A small network was shown many inputs. Here are its activations along a few directions, one row for each input.
In each table, some parts of the input vary, and every possible input appears once, in random order.
A made-up example of a description, with smaller parts first: one of 5 places around a ring, together with either a single point or one of 9 places around a ring or (one of 2 separate values, together with one of 6 places along a line).
Shared parts are said once, and a part with two or three values counts as separate values.
In the rows, 128 means zero.

Other details of the inputs shift rows strongly along two fixed directions, in all tables alike. That doesn't count.

Table:
x1: 109  186  124  125  166  102  191  96  97  133  95
x2: 154  118  123  109  132  135  105  166  141  86  137
x3: 127  222  112  123  144  103  164  109  96  121  112
x4: 145  102  114  123  124  105  113  170  135  90  132
x5: 131  132  109  116  133  105  140  145  131  104  120
x6: 114  221  120  124  136  112  161  93  91  125  114
x7: 152  97  144  129  136  117  116  178  112  104  124
x8: 120  96  135  134  95  133  112  123  128  144  128
x9: 110  144  132  125  107  127  130  88  146  148  131
x10: 112  80  136  136  121  142  130  111  136  136  125
x11: 131  107  152  137  108  152  114  121  133  149  136
x12: 120  107  135  114  106  143  111  109  157  132  137
x13: 151  101  124  129  123  116  109  177  114  102  122
x14: 126  92  136  137  124  152  124  109  149  144  131
x15: 145  101  126  117  131  98  109  168  135  90  129
x16: 112  184  128  132  119  119  156  87  108  161  110
x17: 126  110  146  127  101  147  101  118  129  140  131
x18: 131  126  144  137  130  146  136  112  130  146  129
x19: 157  119  123  118  127  123  102  167  143  91  138
x20: 154  131  106  131  129  103  122  168  118  96  128
x21: 106  186  119  126  120  109  160  80  130  149  118
x22: 132  221  83  129  198  84  164  186  84  96  114
x23: 108  118  139  142  117  139  150  97  124  156  126
x24: 101  124  148  126  109  116  130  95  112  152  113
x25: 162  110  121  132  125  123  104  176  124  109  125
x26: 156  93  116  134  146  132  128  170  133  101  127
x27: 131  97  134  118  120  148  120  106  154  143  139
x28: 123  129  150  132  129  155  131  110  117  133  131
x29: 87  97  139  133  132  129  96  125  136  149  142
x30: 82  186  113  141  147  124  147  93  120  170  128
x31: 115  111  139  139  125  132  144  116  118  138  122
x32: 153  147  121  116  137  121  114  164  126  82  133
x33: 166  104  125  130  153  142  118  165  140  103  129
x34: 161  137  105  117  142  113  127  168  145  97  127
x35: 163  104  127  126  151  145  117  164  135  97  131
x36: 110  131  139  113  122  151  137  83  131  141  133
x37: 148  127  110  129  130  99  121  167  113  92  124
x38: 112  121  125  123  120  135  146  85  142  156  128
x39: 129  97  145  142  119  150  123  117  141  148  135
x40: 121  199  122  133  147  101  186  124  80  131  102
x41: 163  119  121  129  126  122  97  167  135  100  137
x42: 171  230  101  122  173  93  166  172  84  97  99
x43: 166  111  133  138  132  133  114  179  126  112  134
x44: 127  120  136  142  128  138  141  115  129  146  126
x45: 127  101  152  134  120  157  119  114  135  141  136
x46: 147  149  114  132  128  111  124  142  125  114  128
x47: 85  150  132  133  133  149  113  97  131  164  144
x48: 124  107  132  118  107  140  112  109  163  138  136
x49: 123  204  123  138  143  112  182  109  93  148  107
x50: 129  94  130  122  118  143  122  108  154  144  138
x51: 108  125  142  140  105  135  144  103  117  159  126
x52: 142  172  98  115  159  103  177  137  111  113  113
x53: 109  137  126  137  102  121  128  89  130  151  127
x54: 122  112  150  126  100  152  98  117  121  133  132
x55: 164  115  139  130  133  141  109  176  119  105  135
x56: 142  124  116  134  157  138  88  182  139  117  149
x57: 120  102  127  130  100  126  111  114  154  136  137
x58: 79  135  121  141  127  134  124  104  132  166  141
x59: 148  101  127  124  129  100  103  167  122  93  128
x60: 151  103  107  117  127  115  119  171  146  97  132
x61: 109  89  138  114  111  117  117  113  150  130  128
x62: 106  131  122  122  108  126  138  87  150  151  126
x63: 148  127  115  135  153  130  144  144  129  117  119
x64: 114  81  141  114  122  126  125  109  141  135  129
x65: 101  113  127  120  119  127  150  88  131  147  124
x66: 102  138  121  140  138  139  110  124  139  156  144
x67: 103  115  154  134  127  126  146  94  118  152  119
x68: 127  98  137  114  119  151  118  106  148  137  139
x69: 109  142  156  132  110  154  132  95  110  150  130
x70: 120  161  119  128  158  141  107  154  115  117  143
x71: 121  98  147  128  125  165  116  106  136  130  134
x72: 115  97  126  128  96  122  116  116  149  132  138
Each input here is: one of 8 places along a line, together with either a single point or one of 8 places around a ring.
Changing only the place on the line of 8 turns x10 into x63. The same change can be made to x31. Which row results?
> x44
Changing only the place on the line of 8 turns x66 into x70. The same change can be made to x14. Which row results?
> x71
List by row number the other rows that have the place on the line of 8 in common with x58.
> x8, x20, x23, x26, x51, x52, x60, x72
List by row number the other rows that have the place on the line of 8 in common with x45.
> x3, x12, x17, x19, x35, x47, x55, x68
Change only the place on the ring of 8 in x59. List by row number the other rows that result.
> x1, x7, x15, x24, x61, x64, x67

Table:
x73: 125  131  141  145  113  140  124  99  129  160  130
x74: 106  80  153  137  105  170  106  101  149  141  151
x75: 152  129  120  131  149  139  125  160  127  130  134
x76: 139  125  132  139  153  129  126  154  113  125  128
x77: 151  174  95  120  169  77  163  173  89  81  102
x78: 114  122  134  109  111  113  131  100  126  128  118
x79: 144  93  114  114  121  120  125  156  137  114  129
x80: 94  77  158  145  107  157  100  111  139  154  147
x81: 106  219  134  125  152  117  178  66  105  168  108
x82: 180  131  101  119  159  102  145  183  130  68  120
x83: 178  101  102  131  130  118  59  223  152  74  154
x84: 85  134  145  113  98  116  150  49  134  166  117
x85: 88  204  126  133  142  138  171  69  103  149  121
x86: 154  72  106  122  124  141  55  205  167  102  164
x87: 148  187  101  125  171  77  179  157  101  98  101
x88: 147  154  126  140  133  132  125  148  110  121  118
x89: 95  206  126  134  145  139  176  61  104  159  106
x90: 74  228  104  133  147  98  161  78  114  163  120
x91: 129  181  99  109  144  98  176  126  97  118  105
x92: 129  97  150  125  119  153  90  131  138  134  132
x93: 187  114  129  117  163  127  103  208  122  83  132
x94: 91  89  164  126  94  163  89  88  144  159  150
x95: 169  132  113  127  130  97  138  169  124  92  118
x96: 150  110  116  115  134  122  68  182  156  97  151
x97: 153  78  124  126  100  118  101  157  131  98  129
x98: 105  135  149  141  101  145  129  95  122  153  135
x99: 124  81  140  131  112  169  94  137  141  148  138
x100: 142  201  114  130  172  123  177  122  98  119  113
x101: 96  110  149  136  77  130  144  60  145  168  122
x102: 149  208  103  134  191  99  155  191  80  87  117
x103: 89  104  142  124  90  139  151  65  149  176  123
x104: 94  91  152  133  98  169  113  99  142  166  148
x105: 162  86  131  112  127  112  109  168  147  94  128
x106: 122  119  148  141  105  146  123  100  122  158  132
x107: 114  87  139  130  110  165  93  138  138  141  152
x108: 143  192  104  122  138  83  175  131  99  108  102
x109: 120  66  150  142  110  170  96  96  160  156  149
x110: 117  142  137  140  111  140  118  120  116  136  137
x111: 117  108  125  127  124  106  133  124  127  127  121
x112: 108  187  120  130  148  91  191  99  109  138  99
x113: 175  58  114  120  130  124  98  186  151  71  138
x114: 122  213  116  142  177  105  178  116  94  145  108
x115: 164  95  119  125  137  122  131  166  148  85  126
x116: 91  83  130  132  93  158  78  88  177  153  160
x117: 167  148  94  113  159  100  149  170  109  67  113
x118: 182  73  130  113  134  113  101  201  152  74  130
x119: 87  103  139  123  88  136  146  60  148  179  127
x120: 97  116  162  125  107  151  115  89  134  157  138
x121: 106  76  152  132  100  170  108  98  143  175  145
x122: 117  150  130  140  148  133  132  129  109  139  116
Changing only one part turns x83 into x116. The same change can be made to x95. Which row results?
> x82
Changing only one part turns x112 into x103. The same change can be made to x80. Which row results?
> x104
What do these inputs look like to the network?
> one of 5 separate values, together with either a single point or one of 4 places along a line or one of 5 places along a line
Change only the place on the line of 5 in x106. List by row number the other rows that result.
> x73, x88, x98, x110
List by row number the other rows that have the choice among 5 separate values in common with x93.
> x78, x81, x84, x92, x94, x96, x105, x118, x120
Change only the place on the line of 4 in x115. List by row number the other rows that result.
> x82, x113, x117

Table:
x123: 185  82  136  122  145  125  107  221  111  76  132
x124: 179  83  121  141  162  130  119  219  133  86  132
x125: 124  196  114  123  113  99  163  88  114  139  117
x126: 187  94  118  119  141  149  105  199  138  64  136
x127: 88  217  114  137  145  125  126  111  105  155  136
x128: 165  117  129  145  162  163  64  222  120  98  157
x129: 96  171  112  133  139  90  169  95  97  136  106
x130: 85  23  180  130  80  191  82  48  190  185  160
x131: 97  175  109  136  140  97  179  102  120  147  113
x132: 99  178  125  116  122  91  168  101  98  140  110
x133: 106  189  113  111  150  101  164  87  135  135  121
x134: 186  88  111  121  165  140  108  207  139  91  132
x135: 94  23  191  140  49  182  73  60  165  183  140
x136: 112  192  126  123  119  92  156  95  110  136  100
x137: 104  26  181  141  42  189  79  51  170  187  158
x138: 106  182  98  115  146  105  167  95  126  150  111
x139: 182  77  122  138  162  123  108  215  109  72  127
x140: 108  191  105  112  123  111  167  88  123  123  115
What do these inputs look like to the network?
> one of 2 separate values, together with either a single point or one of 8 places around a ring
Changing only the choice among 2 separate values turns x127 into x128. The same change can be made to x131. Which row results?
> x124

Table:
x141: 120  48  151  142  138  185  73  141  163  144  159
x142: 125  224  135  127  133  121  162  94  89  129  109
x143: 104  189  106  108  161  82  168  125  98  111  107
x144: 118  208  135  150  128  103  170  106  80  148  102
x145: 173  124  108  151  173  136  122  204  114  101  135
x146: 77  122  134  111  85  129  130  56  136  149  130
x147: 166  167  140  123  167  117  236  111  88  117  84
x148: 184  132  114  144  145  126  115  210  110  107  129
x149: 111  204  111  134  118  72  171  99  103  136  99
x150: 113  196  130  124  174  112  166  137  74  119  107
x151: 121  36  119  144  104  143  86  137  175  138  157
x152: 93  137  140  118  76  124  121  53  146  149  131
x153: 87  125  121  121  110  152  129  59  169  159  145
x154: 132  59  168  135  110  153  65  144  139  132  149
x155: 89  148  154  132  90  175  128  44  137  192  136
x156: 134  207  122  126  173  125  157  137  100  140  117
x157: 179  141  110  131  178  155  114  195  129  83  141
x158: 76  128  129  137  72  124  140  50  150  198  127
x159: 124  55  144  120  100  122  68  138  162  120  147
x160: 168  134  98  109  162  102  111  201  144  88  133
x161: 125  49  160  127  93  173  72  136  136  120  150
x162: 61  120  160  150  88  144  145  55  101  190  123
x163: 142  69  125  113  87  149  74  137  180  123  155
x164: 151  118  97  119  178  118  113  190  156  88  139
x165: 153  111  100  126  136  85  125  199  112  78  121
x166: 201  77  115  105  150  101  169  170  138  69  95
What do these inputs look like to the network?
> one of 2 separate values, together with either a single point or (one of 3 separate values, together with one of 4 places along a line)
Changing only the choice among 2 separate values turns x148 into x158. The same change can be made to x147. Which row results?
> x166
A walk changes only the place on the line of 4. It starts at x165 and steps to x149. List the rest of the walk in order.
> x158, x151
Change only the choice among 2 separate values in x144. List by row number the other rows that result.
> x149

Table:
x167: 80  90  144  127  77  114  111  95  121  146  126
x168: 113  241  130  129  163  138  138  105  100  136  130
x169: 103  89  136  106  90  144  106  62  185  140  144
x170: 90  150  117  146  118  78  164  110  93  145  103
x171: 185  139  116  113  130  82  98  210  106  47  121
x172: 98  113  152  148  85  197  74  84  152  180  164
x173: 88  199  118  158  178  131  155  119  96  164  127
x174: 176  54  128  125  104  96  59  223  141  81  138
x175: 119  220  86  103  163  82  193  94  133  137  105
x176: 130  114  111  112  95  138  126  88  178  133  141
x177: 166  185  122  115  182  119  250  100  96  117  77
x178: 122  76  194  157  122  214  135  83  114  185  129
x179: 202  9  171  134  106  137  116  194  108  83  114
x180: 71  102  150  139  121  182  85  102  132  174  159
x181: 87  90  117  106  119  130  131  83  168  141  137
x182: 114  184  126  129  81  101  149  83  107  142  113
x183: 173  80  131  140  151  159  39  231  150  104  166
x184: 186  169  56  118  220  63  175  237  124  47  110
Changing only one part turns x182 into x172. The same change can be made to x179. Which row results?
> x178
What do these inputs look like to the network?
> one of 3 separate values, together with either a single point or one of 5 places along a line
Change only the choice among 3 separate values in x183. List by row number the other rows that result.
> x174, x175
